Each row below holds a small network's activations on one record, seen along a few directions.
After each row come some of the record's fields: Rabun, Sev, Lapi, Zosu, Tagu, Zagiz.
The largest differences between rows may come from other fields.
Random noise pushes rows far along 11 fixed directions. That doesn't count. These rows show it; they differ only by the noise:
[ -36  -92  268  -95 -278  -54  -17   82 -143  125  -95  108   -7 -212
 -221 -238 -385 -211   73 -103  154 -135 -134 -371   96    3   15   74
  118 -122 -145  -80   88]
[-402  -96  175  191 -214 -526   75   25 -150   89    7  274   75  126
 -202 -518  292 -457 -248  204 -116 -298   11  -48  208  114  -35  238
  -35   63  -20 -270 -341]
[-392  -48  285  171  310 -215    5  456 -184  -71   55  -10  314 -533
  -69 -152 -288  113  201   82   85   28 -129  -74  179  115   22  -27
   53  -36  -60  235   20]
[ 200  100  180  126  276  124  -54 -128  170 -243  406  157 -593  340
  -96 -130  128  208  131  297  114 -366  -74  219  -34  233   -5  241
 -186  116  516  229  160]
[ 284   90 -117   37  -62 -174 -267 -283   81  196  238  145 -516   75
 -297  -62 -387  269  -76   67  -50 -168 -122  -84  -36  229    2   83
    4  421  487  184  436]
[ 287 -265 -404   25 -177 -310 -144 -585  111  371  330  173 -213 -101
 -516  106 -334  393 -306  -39  300  -43 -248  -98  474  286  216 -242
  -52   50  531  112  -37]
[-366   94 -195  -26 -182 -482 -106   74  -31  499 -216 -191  180 -132
  378    0 -357  -17  193  117 -185  -94  533  485 -340 -184   43  -44
  -98  415 -260   80  -53]
[  22 -128  125  168   36  -75  286  527  -24  -63 -243   18  -77 -316
  -89 -398   30  -45  126  389   10 -171  -68 -149   51   68   27  281
 -173   97  128  -33  -90]
[ -52  130 -101 -164 -209  -10 -285 -324   94  121   73  -71 -176  208
  201  155 -139  139   92 -184   -4   80  423  311 -246 -208 -103  -57
  -82   77   46  190  -78]
[ -95 -232 -213   57  208   89  102   24  126  -86  152 -158  215 -260
   63  143   22  417  182   46  189  158  171  345  221   -6  172 -124
 -195 -166  238  402 -327]
[ 246 -154  110  193  143  -10  -29  -81  -54   98  134  162 -190 -180
  108  108 -211  422   49  162  170  -30  -56  -99   99   43   40 -198
 -224 -144  -16  -37  -98]
[ 194 -242 -219  248  -19 -181 -325   21   35  215   52  172  172 -367
 -221   59 -580  628 -102  -81 -247  313 -101 -507  107  189   87 -198
   46   92  164  227  157]
[  97   40  113 -146 -118  218   13   36  -73 -161  -77  -68 -261 -213
  -52  -49  -31   46   71 -140  164  177   52  -98   25 -187 -178   75
  -67  -61  158  109  -38]

[-213  194  288  220  143 -163 -261 -236 -174   -3  241  254  -98  302
  265   20   65  -24 -121   17 -353   23   44  -14 -229  -12 -195  -64
   94   95 -270 -108  188] : Rabun: e2 / Sev: t1 / Lapi: j3 / Zosu: l1 / Tagu: u2 / Zagiz: f1
[-281    2  276  -70 -150  157 -330 -194  -25 -201  141  168  385  378
   -7  -15   67 -241  -70 -452 -218  161  108 -212  -56  -78  -49  -55
  245 -346 -290  -24 -120] : Rabun: e1 / Sev: t1 / Lapi: j6 / Zosu: l2 / Tagu: u1 / Zagiz: f3
[ -43  230   80  -51  141 -371  -42  279   98  236 -170 -121 -176 -146
   53   87 -358  147  120  225  305 -125   -7   31 -266   24  -86 -141
 -106  103  -48 -109  120] : Rabun: e2 / Sev: t1 / Lapi: j4 / Zosu: l2 / Tagu: u2 / Zagiz: f3
[ 184  204 -178  226  301 -535   77 -237   64  285  132   -1 -511   71
  143  184  375  299 -255  512  327 -186   18  551   67   52  -58 -222
 -543  303  291 -261 -378] : Rabun: e1 / Sev: t1 / Lapi: j6 / Zosu: l2 / Tagu: u2 / Zagiz: f1
[-367  -30    1   69   83 -310   30   89 -121   91   56   11  163 -297
 -192  -64 -126  -90 -105   22  152   15 -219    4  241  125   47  -96
  136  -39   75   67  -17] : Rabun: e1 / Sev: t1 / Lapi: j3 / Zosu: l1 / Tagu: u2 / Zagiz: f1
[  57 -193 -579  -31 -162  189   21  -74  433  -28   22 -100  229  319
  -86  -29  108  140   54   25 -320   39  231  183 -111   71  238  207
   68  142  366  343   24] : Rabun: e2 / Sev: t1 / Lapi: j5 / Zosu: l1 / Tagu: u2 / Zagiz: f3
[ 259 -128 -260  -91 -285 -392 -265 -167   95  613   26  121  -26 -203
 -266   96 -716  279 -107   21  173 -125 -177 -225  119  182  230 -255
  116   23   46    6  128] : Rabun: e2 / Sev: t2 / Lapi: j2 / Zosu: l2 / Tagu: u2 / Zagiz: f2
[ 187  134  -19   -2 -262 -162 -336  468  317  175 -381   53    9  164
   39 -172 -374  -42  177  239  -11 -154  104 -252 -456   32  -18  115
   33  -52 -122 -141 -113] : Rabun: e1 / Sev: t1 / Lapi: j5 / Zosu: l1 / Tagu: u1 / Zagiz: f3
[ 133 -159 -343   29   47 -321   46   14  -19  374  -10   -4  -97 -530
 -293   71 -390  285 -155  204  367   57 -407 -101  385  178  127 -298
   71  -26  301  -24  -27] : Rabun: e2 / Sev: t1 / Lapi: j4 / Zosu: l1 / Tagu: u1 / Zagiz: f3
[  94 -206  680  415  332  248  107 -157 -577 -375  191  397   -6 -279
  257   52  347  344 -177 -169 -104  375 -214 -583  371 -146 -279 -257
 -260 -466 -505 -351 -196] : Rabun: e1 / Sev: t2 / Lapi: j3 / Zosu: l1 / Tagu: u2 / Zagiz: f1
[ -72  428  161 -256  -44 -382  -49 -121  -72  320    0  -67 -521   84
  101   79 -202 -305   40  227  504 -409  -87  410 -193  -71 -130  -95
  -24  175    1 -239  137] : Rabun: e1 / Sev: t1 / Lapi: j5 / Zosu: l1 / Tagu: u1 / Zagiz: f3
[  -6 -138   40  500  421 -129  -77  207   61 -123  260  264  -27   13
 -117 -120  -86  431  -78  313 -350  -38 -254 -281   38  398   74   97
    9  159  323  214  343] : Rabun: e1 / Sev: t1 / Lapi: j3 / Zosu: l1 / Tagu: u2 / Zagiz: f1
[-408  545  505    2  175 -279 -584  429   81  -51 -174  -44   25  167
  401  137 -253  110  273  -46   28  137  393   89 -667 -154 -419 -156
  -34  -11 -379   38 -126] : Rabun: e2 / Sev: t1 / Lapi: j3 / Zosu: l2 / Tagu: u2 / Zagiz: f1
[-423 -135  -20   30  112 -128 -218 -525  150  -96  527  158  329  491
   76  286  348    4 -126 -164  300  -28  103  379  259   68  103 -339
   53 -688  -84    1 -697] : Rabun: e2 / Sev: t1 / Lapi: j4 / Zosu: l2 / Tagu: u1 / Zagiz: f3
[-141  -98 -126  265  252    2 -260 -221   78 -186  203   93  428   96
  345  389  315  589 -160 -236 -308  564  377   58   43 -124 -135 -329
 -171 -205 -115  224 -392] : Rabun: e1 / Sev: t2 / Lapi: j6 / Zosu: l1 / Tagu: u2 / Zagiz: f1
[ 118  151  273   44   37  169 -454 -131  145 -111  237  250 -182  533
  204  163 -182  189  187  -73 -186  -73  106 -147 -402   20 -115   -3
   86 -225 -145   32  163] : Rabun: e2 / Sev: t1 / Lapi: j4 / Zosu: l1 / Tagu: u1 / Zagiz: f3
[ 378  101  -42  130  402  -91  -31 -133 -235  160  102  -29  -51 -462
  147  410 -276  326  -78    1  154  140 -263   98   77   79   20 -480
 -103  181 -198 -146  138] : Rabun: e1 / Sev: t2 / Lapi: j6 / Zosu: l1 / Tagu: u2 / Zagiz: f3
[ -18  181  312   -5  344   84  118  -52 -466 -161   74 -116 -360 -489
  264  314    9  271  -26 -105  276  327 -170   20  140 -242 -361 -264
 -116   17  -68  -24  165] : Rabun: e1 / Sev: t2 / Lapi: j3 / Zosu: l1 / Tagu: u1 / Zagiz: f1
[ -55  209   18   15  -56 -159 -428  259  265  -17 -156   58   30  229
  161   65 -148  164  -27    2    6  192  167 -107 -433  -64 -214 -121
   64 -128 -100  -26 -246] : Rabun: e2 / Sev: t1 / Lapi: j5 / Zosu: l2 / Tagu: u2 / Zagiz: f3
[ 284 -485 -141  227 -251  345   18  157  376 -278 -100  238  575  343
 -372 -193  271   71 -143 -159 -436  184 -102 -795   84  193  241  208
   50 -450  -30  -22 -265] : Rabun: e1 / Sev: t1 / Lapi: j6 / Zosu: l2 / Tagu: u2 / Zagiz: f1
[  96 -159  196  471  400 -243   35 -267 -269  130  394  343  -43  -96
  -37  134 -122  374 -222  119 -279  -65 -283 -280  221  309   71 -181
  -66  253  -32 -135  380] : Rabun: e2 / Sev: t1 / Lapi: j3 / Zosu: l2 / Tagu: u2 / Zagiz: f1
[ -83  125  325   71  454   48  -62 -116 -227  -42  341   56 -218 -164
  154  249 -326  323  148  -45   66   26 -196  -52   -6   32  -89 -205
  112   41  -71  118  564] : Rabun: e2 / Sev: t1 / Lapi: j4 / Zosu: l2 / Tagu: u2 / Zagiz: f3
[ 486 -136 -144  -58   23  801   80  106  -14 -208  -75 -164 -118 -311
  278  139 -216  388  268 -155 -260  402   92 -107 -191 -252   44   94
   -2   -7   67  306  312] : Rabun: e2 / Sev: t1 / Lapi: j5 / Zosu: l1 / Tagu: u2 / Zagiz: f3
[ 175   54   33 -219 -200  423 -206 -371 -188   50  -69 -102  -81  -97
  382  478 -298  176   -7 -473  -17  471  129 -191 -213 -410 -212 -347
  135 -254 -390  -33  133] : Rabun: e1 / Sev: t1 / Lapi: j3 / Zosu: l1 / Tagu: u1 / Zagiz: f1
[ -27   39   26  115  208 -117 -100 -223  -79   54  208   97  160   29
  -13  149 -155  140  -26 -161 -211  -45  -74  -11   13  141   88 -154
   73  279 -125   19  324] : Rabun: e1 / Sev: t2 / Lapi: j6 / Zosu: l2 / Tagu: u2 / Zagiz: f3
[ 360 -104    7 -138  -17  398  161  144  170 -154 -215 -132 -114 -172
  -40  102  -23  250  165  -25  254  132   -9 -157   27  -44   43   14
 -171 -251  186   78 -148] : Rabun: e2 / Sev: t2 / Lapi: j3 / Zosu: l2 / Tagu: u1 / Zagiz: f1
[-359  -50 -212 -191  -51 -422  306 -186 -122  450   81 -250  211 -295
 -172   43 -151 -355  -22   17  376 -342 -105  534  380   94  281  -51
   69  250   51   35  -23] : Rabun: e1 / Sev: t2 / Lapi: j6 / Zosu: l1 / Tagu: u1 / Zagiz: f1
[-635  756  318 -494   10   44 -302  415   63 -334 -261 -456 -196   88
  177   77  -37 -393  309 -259  329  178  229  336 -558 -341 -514  107
  303    8   21  287  127] : Rabun: e1 / Sev: t1 / Lapi: j3 / Zosu: l2 / Tagu: u1 / Zagiz: f1
[ 216  277  163   75  204  -74 -189  337  229 -142 -118   62 -334   87
  -40   83   63  195    6  284  296  -21  -81  -90 -199   46 -232  -73
 -181 -105  194  -94 -199] : Rabun: e1 / Sev: t1 / Lapi: j6 / Zosu: l1 / Tagu: u2 / Zagiz: f1
[-290   23 -120   26  -95 -589 -271    6 -206  317 -128   45  323 -395
   23   48 -210   26 -290 -152   24  238   88  -60  170  -71 -108 -396
   79  -39 -293 -192 -366] : Rabun: e1 / Sev: t2 / Lapi: j2 / Zosu: l2 / Tagu: u1 / Zagiz: f2
[-132   71  245  111  525   72   19  360  131  -22  173 -103   43  -94
   44  107 -501  261  471  268  153 -293 -228   92 -152  269  189   10
  115   46   13  378  578] : Rabun: e1 / Sev: t1 / Lapi: j3 / Zosu: l1 / Tagu: u2 / Zagiz: f1
[ -48  238  215 -338  264  374 -122  141  -75 -394  103 -314  -69 -557
 -335  227 -239  219  149 -460  604  447 -316 -165  273  -93 -203 -211
  174 -234  339  439  189] : Rabun: e1 / Sev: t1 / Lapi: j6 / Zosu: l2 / Tagu: u1 / Zagiz: f1
[ 298   -8 -398 -120 -406 -153  -72 -465  -26  546 -198  -92 -185   38
  155  310 -366   95  -83 -165 -178   89  216  -20 -234 -176   52 -177
  -29  362 -145 -182  268] : Rabun: e1 / Sev: t1 / Lapi: j3 / Zosu: l2 / Tagu: u1 / Zagiz: f1

Here are new rows. What are their fields?
[  99  134 -464   31  -72 -363 -171  175  562   89  -11   40 -435  424
 -374 -217   83   87  -83  514  137 -338  -91  214 -144  340   32  253
   -5  210  763  135 -122] : Rabun: e2 / Sev: t1 / Lapi: j4 / Zosu: l1 / Tagu: u2 / Zagiz: f3
[-210  293   47 -108  121   92  107   34   25 -326   34 -205 -316  195
  -49  -58  339 -114   43  -24   21   36   90  244 -123  -60 -232  251
   29  262  358  218  247] : Rabun: e1 / Sev: t1 / Lapi: j3 / Zosu: l2 / Tagu: u2 / Zagiz: f1
[-281   12 -344  -18 -156 -195 -249  150  218  -19   38   26  161   25
 -368 -237  -98  -45 -158  -41 -305  159 -106 -177  -23  193   10  189
  383  112  423  343  147] : Rabun: e2 / Sev: t1 / Lapi: j4 / Zosu: l1 / Tagu: u2 / Zagiz: f3
[-191 -122 -118 -122 -440 -350  260  137  147  612 -377  -78  174  190
   51 -296 -329 -496  157  265  -63 -631  181  172 -193   19  360  279
   83  214 -318 -222   92] : Rabun: e1 / Sev: t2 / Lapi: j6 / Zosu: l2 / Tagu: u2 / Zagiz: f1
[-204   68  296  -27   57   -4    2  188  -69 -132   35   47  158  -72
  -69  -88  -80 -226   51  -98  184  -71 -103 -144   31   47  -91   45
  158 -162 -167  -55    0] : Rabun: e2 / Sev: t1 / Lapi: j5 / Zosu: l1 / Tagu: u2 / Zagiz: f3
[ 392  -71  331   47 -303   70 -115 -281 -334   82  185  463 -407   -4
 -270 -278 -243 -304 -251  -63   67 -243 -519 -594  227  120  -25   56
  230 -165 -122 -405  230] : Rabun: e1 / Sev: t1 / Lapi: j5 / Zosu: l1 / Tagu: u2 / Zagiz: f3
[  42    6  198  159  -29 -459 -136  125  -11  305 -108  158 -116 -133
 -151  -49 -479  203   21  151  186 -176 -116 -355   -1  154   15 -101
  -97  101  -71 -170  134] : Rabun: e1 / Sev: t1 / Lapi: j3 / Zosu: l2 / Tagu: u2 / Zagiz: f1
[-526  154 -167 -301  156  316  306   55 -262 -479  161 -463  127 -396
  -51  -82  401 -325  117 -315 -126  379   70  567  195 -224 -128  296
  281  251  359  593  209] : Rabun: e2 / Sev: t1 / Lapi: j4 / Zosu: l1 / Tagu: u2 / Zagiz: f3
[-558  440  -57 -219   28 -233 -477  214  263 -257    5 -195   41   85
 -382    6 -144    9   -2 -304    4  323   18  -89 -186   73 -328  128
  352  188  555  555  307] : Rabun: e1 / Sev: t1 / Lapi: j3 / Zosu: l1 / Tagu: u1 / Zagiz: f1
[-149  -87 -152  -84  -99 -252 -263  -71   47  308   31   23  334 -143
  -26  239 -490  111  -50 -103  262   90 -106  -32   77   27  142 -430
  257 -270 -203  -22 -181] : Rabun: e2 / Sev: t1 / Lapi: j5 / Zosu: l2 / Tagu: u1 / Zagiz: f3
[-291  332  255   84  -65 -268 -490  164  215 -209   38  262 -253  540
  -89 -236  199   81  -92   11 -193   46  105 -226 -319   67 -400  220
   74  -30  218   65  -95] : Rabun: e2 / Sev: t2 / Lapi: j4 / Zosu: l2 / Tagu: u2 / Zagiz: f1
[-251  262 -363 -347  -92 -172  225   83   56  107 -294 -499   77 -148
  100  113  232 -443   39  -13  242  -22  268  727 -136 -234  -40   12
  -94  327   71   -4 -265] : Rabun: e1 / Sev: t1 / Lapi: j6 / Zosu: l1 / Tagu: u1 / Zagiz: f3
[  18  438  194 -497 -439   39 -414  323  126  106 -465 -199  -62  -97
 -212   61 -598 -357  155 -358  412   96  -57 -383 -401 -224 -280  -74
  322 -187 -262  -75  106] : Rabun: e1 / Sev: t1 / Lapi: j6 / Zosu: l1 / Tagu: u2 / Zagiz: f1
[-218  521  256 -221 -122 -339 -161  371  -48  178 -547 -245 -177 -178
  265    7 -296  -28  229  -82   68   73  443  158 -582 -331 -431   50
 -221  465 -270  -76   50] : Rabun: e2 / Sev: t2 / Lapi: j3 / Zosu: l1 / Tagu: u2 / Zagiz: f1
[-311   12   -7  405  493 -543 -273  437  491 -118   36   78  484  222
   -8  145  163  602   48  336  136  130  234  141 -111  281  -23 -239
 -361 -231  138  175 -648] : Rabun: e2 / Sev: t1 / Lapi: j3 / Zosu: l1 / Tagu: u2 / Zagiz: f1
[ 135  101   71 -139  -75   87  204  -52 -106 -116  -42  -54 -274 -123
 -315 -136   98 -201 -112  -92  119  -92 -264 -162  160   49 -101  200
   -5  229  292  -39  263] : Rabun: e1 / Sev: t2 / Lapi: j6 / Zosu: l1 / Tagu: u1 / Zagiz: f1
